Each row below holds a small network's activations on one input, seen along a few directions.
Each table varies a few parts of the input and shows all the possible inputs, shuffled.
A made-up example of a description, with smaller parts first: one of 8 places around a ring, together with either a single point or one of 9 places along a line or (one of 2 separate values, together with one of 6 places along a line).
Shared parts are said once, and a part with two or three values counts as separate values.
(in the rows, 128 means zero)

Other details of the inputs shift rows strongly along three fixed directions, in all tables alike. That doesn't count.

Table:
row 1: [162 102 153 115 227 137 152 188 126 102 202 116]
row 2: [ 96 158 109 136 219 113  69 244 215 132 172 111]
row 3: [192 163 180 115  88 154 146  74 143 178 153 102]
row 4: [187 186 163 143 162 134 141  89 137 116 156 126]
row 5: [186 156 206 114  82 117 161  85 103 144 150  74]
row 6: [123 116  86 180 121 143 142  35  87  72  74 144]
row 7: [ 58 199  52 215 130 108 137 155 161 105  71 135]
row 8: [165  53 155  66 170 106 108 137 172  97 200 137]
row 9: [183  41 134  90 166 132  87 127 197 100 207 141]
row 10: [171 127 210 151 103 157 160 109 128 125 161  96]
row 11: [182  97 145  71 167 167 132 162 211 110 205 145]
row 12: [101  45  92 104 139 188 183 175 151  89 144 175]
row 13: [193 144 160 135 116 118  84  69 113 154 160 133]
row 14: [144 125  80 168 107 129 142  57  89 120  91 173]
row 15: [120  27  39  75 156 121 180 112 103 128 131 154]
row 16: [113  26  46  62 140 123 170 120  93 140 126 151]
row 17: [130  58  42 124 206 127 148 124 118  96 137 173]
row 18: [155  47 139  36 163 100 104 138 120 167 203 102]
row 19: [ 65 182 165 167 126  52  23 152 157 151 113  99]
row 20: [166 144 221 108  76 131 142  99 148  93 155 119]
row 21: [169 185 188  97 106 115 131 120  85 142 158 121]
row 22: [ 48 135  46 200  46  94  90 121 148 183  74 130]
row 23: [105 161 101 107  83 194 136  84 103 158  77 189]
row 24: [ 70 202  48 181  95 109 127 172 155 170  84 166]
row 25: [168  89 132  87 239  77 120 141 120  99 192 125]
row 26: [139  21  54  51 152 129 158 160 118 106  57 114]
row 27: [ 52  80  28 148 150  63 127 213 188 116 118 154]
row 28: [194  77 161  27 173 126 142 211 139 110 131  54]
row 29: [ 97 135 126 133  82 181 159 121  72 151  95 173]
row 30: [173 155 219 116  83 126 156  98 134 105 152 110]
row 31: [114 110 122 161  72 174 199  96  88 137  90 130]
row 32: [ 42 114  48 181 200 113 148 246 155  93 125 127]
row 33: [111 119  97 172 123 157 133  30  92  79  62 152]
row 34: [ 75 192 157 157 118  44  25 159 155 183 125 117]
row 35: [139 147 223 149 138 182 119 116 102 102 142 100]
row 36: [ 84  78  82  67 182 172 164 167  89  79 113 160]
row 37: [154 183 202  83  99 125 111 121  85 156 156 129]
row 38: [165 152 186 143 157  88 112  49  92  73 136  90]
row 39: [126  75  50  92 189 102 156 143  96 111 132 178]
row 40: [201 163 169 126 102 152 148  71 153 161 153  97]
row 41: [172  94 130  55 198  92 103 155 112 144 196 137]
row 42: [203 162 176 129 102 161 152  69 164 137 152 113]
row 43: [ 76 190 158 149  72  56  88 193 156 186 146  68]
row 44: [115 159 161 183 111  93  99 239 184 144  89  37]
row 45: [ 66  69  12 170 152  91 110 199 211 125 126 163]
row 46: [166 106 151  84 190 151 136 201 119 145 206 129]
row 47: [142 101 169 104 233 163 137 186 129  83 189 100]
row 48: [130 145 229 127 120 186 103 122 102 128 142 108]
row 49: [202 149 159  96 104 152 125 131 159 128  89  65]
row 50: [ 87  74  91  79 162 195 151 186  99 143 132 179]
row 51: [141 167  81 145 111 156 174  91 104 126  94 178]
row 52: [ 91 100 124 127  50 186 179  97  77 154  95 133]
row 53: [ 78  77  85  46 163 174 149 172  88 104 113 167]
row 54: [109 102  53  93 208 184 168 147 136  82 121 167]
row 55: [ 94 173 147 217 144  75  22 140 183 132 122  97]
row 56: [177  94 132  43 158 166 131 161 163 180 209 110]
row 57: [125 160 131 227 102  47  65 138 216 161 140  95]
row 58: [110 128 118 111  38 145 200  77  59 142  74 133]
row 59: [110 223 144 183 132  38 102 202 149 142 147 103]
row 60: [ 96 131 114 143 123 132 149  32  66  72  51 145]
row 61: [165  63 161  79 168 158 154 188 133 160 211  94]
row 62: [114 157 113 142 114 129 190  90  64  87  83 152]
row 63: [107 198 150 213 143  72 106 214 160 150 155 105]
row 64: [107 133 107 107  73 131 128  58  57 149  74 180]
row 65: [ 98 151 105 115  86 211 138  74 102 125  63 175]
row 66: [121 119  91 133  76 156 112  55  82 154  86 186]
row 67: [ 47  94  26 138 169 101  67 207 169 170 119 174]
row 68: [ 75 186 164 191 144  49  39 144 157 125 111  89]
row 69: [ 61 138  49 220  57  83 108 125 149 176  70 130]
row 70: [ 89 158 124 132 114 154 178  83  64  66  61 139]
row 71: [140 180 216  79 101 137  98 113  88 154 144 126]
row 72: [160 125 196 127 119 153  45  45 119 134 133 122]
row 73: [127 160 121 220 101  47  59 135 198 176 141  75]
row 74: [159 181 199 133 146 114 144  99  89  68 145  83]
row 75: [191 126 199 132  96  97 128  35 117 124 142 101]
row 76: [ 48 171  77 194  65  85 159 172 143 130  70 132]
row 77: [164 128 213 150  96 152 152 121 146 110 161 108]
row 78: [130 137  97 138  69 185 185  68 145 112  83 176]
row 79: [210 101 162 120  98 121  87  94 143 124  82  56]
row 80: [117 162  90 110  83 180 147  93 100 159  90 190]
Each input here is: one of 5 places around a ring, together with either a single point or one of 6 places along a line or one of 9 places around a ring.
- The inputs of row 19 and row 48 match in every part but the place on the ring of 5. If row 15 is changed in the same way as row 19 into row 48, which row does it become? => row 31
- The inputs of row 74 and row 32 match in every part but the place on the ring of 5. If row 21 is changed in the same way as row 74 into row 32, which row does it become? => row 46
- The inputs of row 67 and row 71 match in every part but the place on the ring of 5. If row 45 is changed in the same way as row 67 into row 71, which row does it become? => row 30
- Start at row 20 and move only the place on the line of 6, one step at a time. The first step leads to row 30. Which rows follow, in order? => row 76, row 5, row 58, row 43
- Start at row 54 and move only the place on the ring of 9, one step at a time. The first step leads to row 2. Which rows follow, in order? => row 65, row 23, row 80, row 24, row 51, row 4, row 7
- Change only the place on the ring of 5 in row 2. List by row number the other rows that result. => row 35, row 36, row 55, row 68

Table:
row 81: [143 100 124 119 135 145 126 100 129 119 133 143]
row 82: [149  91 122 116 132 134 143 111 132 114 129 124]
row 83: [136 123 121 107 143 169 167 144 123 116 135 139]
row 84: [134 102 124  91 125 155 161 143 111 135 138 133]
row 85: [141  95 118 120 135 141 138 113 135 118 134 135]
row 86: [138 114 120 103 131 173 174 150 122 124 134 139]
row 87: [190 162 217 146  91 116 106  34 103 116 124  91]
row 88: [135 106 118  97 128 166 171 155 120 130 136 133]
row 89: [141  96 106 113 142 146 132 110 130 126 146 155]
row 90: [111 163 139 141 202  77  75 226 180 140 186 106]
row 91: [144 101 122 112 146 133 118  95 113 114 127 138]
row 92: [ 99 208 141 230  24  89 124  68 137 144  58 112]
row 93: [ 97 226 168 213  53 121 121  83 121 122  63 114]
row 94: [114 162 136 140 195  88  90 233 192 137 189 100]
row 95: [143 102 109 108 153 127 128 103 107 115 132 144]
row 96: [ 48 159  63 187  98 135 158 168 142 119  58 147]
row 97: [125 111 121  92 147 138 139 130  96 124 137 145]
row 98: [146  95 110 112 137 141 146 115 132 124 143 146]
row 99: [127 133 127 111 137  76  62 210 200 207 188 104]
row 100: [121 141 126 145 192  60  55 209 201 157 194 103]
row 101: [133 122 135 109 157 150 135 121 105 104 128 141]
row 102: [140 111 132 106 130 171 166 141 123 116 127 130]
row 103: [ 58 132  55 154  54 112 118 143 146 183  64 155]
row 104: [ 20 145  38 177  87 107 146 175 120 146  56 161]
row 105: [ 39 141  60 176  79 119 152 172 133 139  57 142]
row 106: [146  91 107 111 140 124 149 119 124 116 131 129]
row 107: [195 160 221 145  80 119 113  39 111 115 126  87]
row 108: [147  99 123 109 150 128 122  97 108 108 128 133]
row 109: [128 108 133  97 146 139 132 125 100 117 131 133]
row 110: [129  98 133  94 137 146 141 131 104 124 131 131]
row 111: [129 116 133  99 153 144 132 120  99 107 130 138]
row 112: [185 176 237 138  69 154 133  69 110 130 129  84]
row 113: [139  99 107 107 150 136 125  99 110 122 135 149]
row 114: [141  98 117 113 143 143 121  98 119 118 132 140]
row 115: [126 120 121  95 155 143 139 125  95 113 136 149]
row 116: [170 203 223 178 133  44  47 133 176 151 182  55]
- What do these inputs look like to the network? => one of 2 separate values, together with either a single point or one of 8 places around a ring or one of 9 places around a ring
- The inputs of row 87 and row 116 match in every part but the choice among 2 separate values. If row 111 is changed in the same way as row 87 into row 116, which row does it become? => row 115
- Change only the place on the ring of 8 in row 95. List by row number the other rows that result. => row 89, row 92, row 98, row 100, row 106, row 113, row 116
- Change only the place on the ring of 8 in row 107. List by row number the other rows that result. => row 81, row 82, row 85, row 87, row 91, row 108, row 114

Table:
row 117: [179 127 159 123 100 144 106  47 142 131 119  94]
row 118: [101 112  78 168  91 177 197  88  93  74  28 155]
row 119: [ 45  97  24 165 122  85 111 140 116 151  98 191]
row 120: [193  50  94  84 196 125 134  90 119 138 186 145]
row 121: [ 25 144  46 160  97 156 156 208 129 160  52 166]
row 122: [122 180 124 134 153  73  55 133 160 153 137 146]
row 123: [191 121 164 139  87 115 146  74  99 147 125  80]
row 124: [101 119  69 153  64 220 201 102 105 125  59 180]
row 125: [174 180 184 154  78 174 146  71 127 133 151 122]
row 126: [ 85 203 168 149 112  86 116 179 144 161 157 106]
row 127: [177 175 186 158  77 190 140  81 133 138 140 126]
row 128: [164 171 197 122  71 147 180  83 114 138 134 105]
row 129: [100 194 178 151 106 112 105 204 153 176 125  91]
row 130: [108 134 154 157  99  59  84 180 131 163 143  92]
row 131: [164 106 182 121  76 138 108  60 151 119 130 119]
row 132: [ 93 215 157 177 117 113  83 179 154 165 159 116]
row 133: [ 96 210 158 181 116 130  76 189 160 169 146 121]
row 134: [160  55 114  34 190 165 104 114 117 129 158 124]
row 135: [163 178 187 146  77 153 160  70 120 127 159 122]
row 136: [121  81  84  78 213  80  78 195 163 142 193 169]
row 137: [187  54 108  63 178 131 129 105 140 116 186 173]
row 138: [105 116  33 114 130 145 144  53  68 136  64 199]
row 139: [149  83 138  51 216 138 148 135  86  77 173 132]
row 140: [186  21 122  65 148 138 164 143 117 125 180 121]
row 141: [ 93 119  63 163 108 151 189  65  91  65  69 170]
row 142: [173 132 174 110  87 149 102  55 157 118 115 112]
row 143: [ 93 106  55 170 112 188 197  98  98  72  34 168]
row 144: [175 163 204 130  68 169 165 101 127 146 118  96]
row 145: [ 94 196 170 142 108  96 118 195 145 167 135  95]
row 146: [169 103 165 144  94 133 112  47 131 142 130  86]
row 147: [175  76 137  45 159 173 195 160 129 126 177 123]
row 148: [120 182 147 126 111  77  76 175 150 149 116 102]
row 149: [201  62 100  48 175 147 159 137 120 125 158 112]
row 150: [ 99  88 104  86 234  99 119 252 146  98 165 115]
row 151: [147  83 130  64 222 146 135 127  90  74 183 145]
row 152: [190 151 150 116 120 122 109  44 138 128 131 150]
row 153: [119 158 120 170 156  53  59 124 134 177 152 119]
row 154: [ 87 108 151 155 114  83  63 149 161 162 143 105]
row 155: [ 96 190 174 183 142  89  79 178 143 113 109  85]
row 156: [ 29  94  53 139  96 113 108 156 147 134  71 171]
row 157: [171 156 186 174 121 143 129  43 115  76 129 119]
row 158: [ 43 106  16 157 108  92 142 184  95 157  63 135]
row 159: [155  79 145  80 222 173 128 135  95  81 169 145]
row 160: [192 150 172 106  80 132 134  80 128 122 110 108]
row 161: [183 108 158 146 105 107 115  41 119 139 158 141]
row 162: [ 96 110 110  62 200 113 144 251 151 155 191 125]
row 163: [176  58 131  68 194 154 178 150 119  67 156 118]
row 164: [130  92  75  65 211  92 102 234 144 153 166 105]
row 165: [118  73  98  64 184  88 103 245 155 138 177 130]
row 166: [ 86 195 164 166 147  64  95 177 136 112 124  88]
row 167: [ 95 131 139 161 129  81  57 141 153 171 134  83]
row 168: [ 88 123  75 128  66 171 229  91  93 119  80 173]
row 169: [184 123 179 115  69 123 140  88 121 120 126 114]
row 170: [ 84 211 161 167 116  95 101 174 147 158 166 117]
row 171: [172  70 127  70 203 139 170 126 118  68 175 122]
row 172: [127 101  25 127 128 145 166  55 101 128  74 191]
row 173: [178 164 195 142  71 183 156 100 133 145 118 106]
row 174: [ 97 204 164 177 112 134  79 196 160 170 137 110]
row 175: [ 35 116  41 128 109 126 103 153 152 133  56 165]
row 176: [ 91 190 157 193 163 101  75 189 151 118 113  98]
row 177: [159  81 178 137  79 135 115  57 138 134 140 107]
row 178: [ 96 115  65 179 107 180 186  73  96  68  43 173]
row 179: [168 167 198 148 104 118 154  70 110  82 118  89]
row 180: [ 16 135  30 190 146 120 132 155 113  92  59 180]
- What do these inputs look like to the network? => one of 2 separate values, together with either one of 8 places around a ring or one of 9 places around a ring or (one of 3 separate values, together with one of 5 places around a ring)
- The inputs of row 180 and row 157 match in every part but the choice among 2 separate values. If row 158 is changed in the same way as row 180 into row 157, which row does it become? => row 123
- The inputs of row 126 and row 168 match in every part but the choice among 2 separate values. If row 156 is changed in the same way as row 126 into row 168, which row does it become? => row 131
- Change only the choice among 3 separate values in row 148. List by row number the other rows that result. => row 122, row 175
- Change only the place on the ring of 9 in row 135. List by row number the other rows that result. => row 124, row 125, row 127, row 128, row 144, row 147, row 168, row 173
- Change only the choice among 2 separate values in row 167. List by row number the other rows that result. => row 146
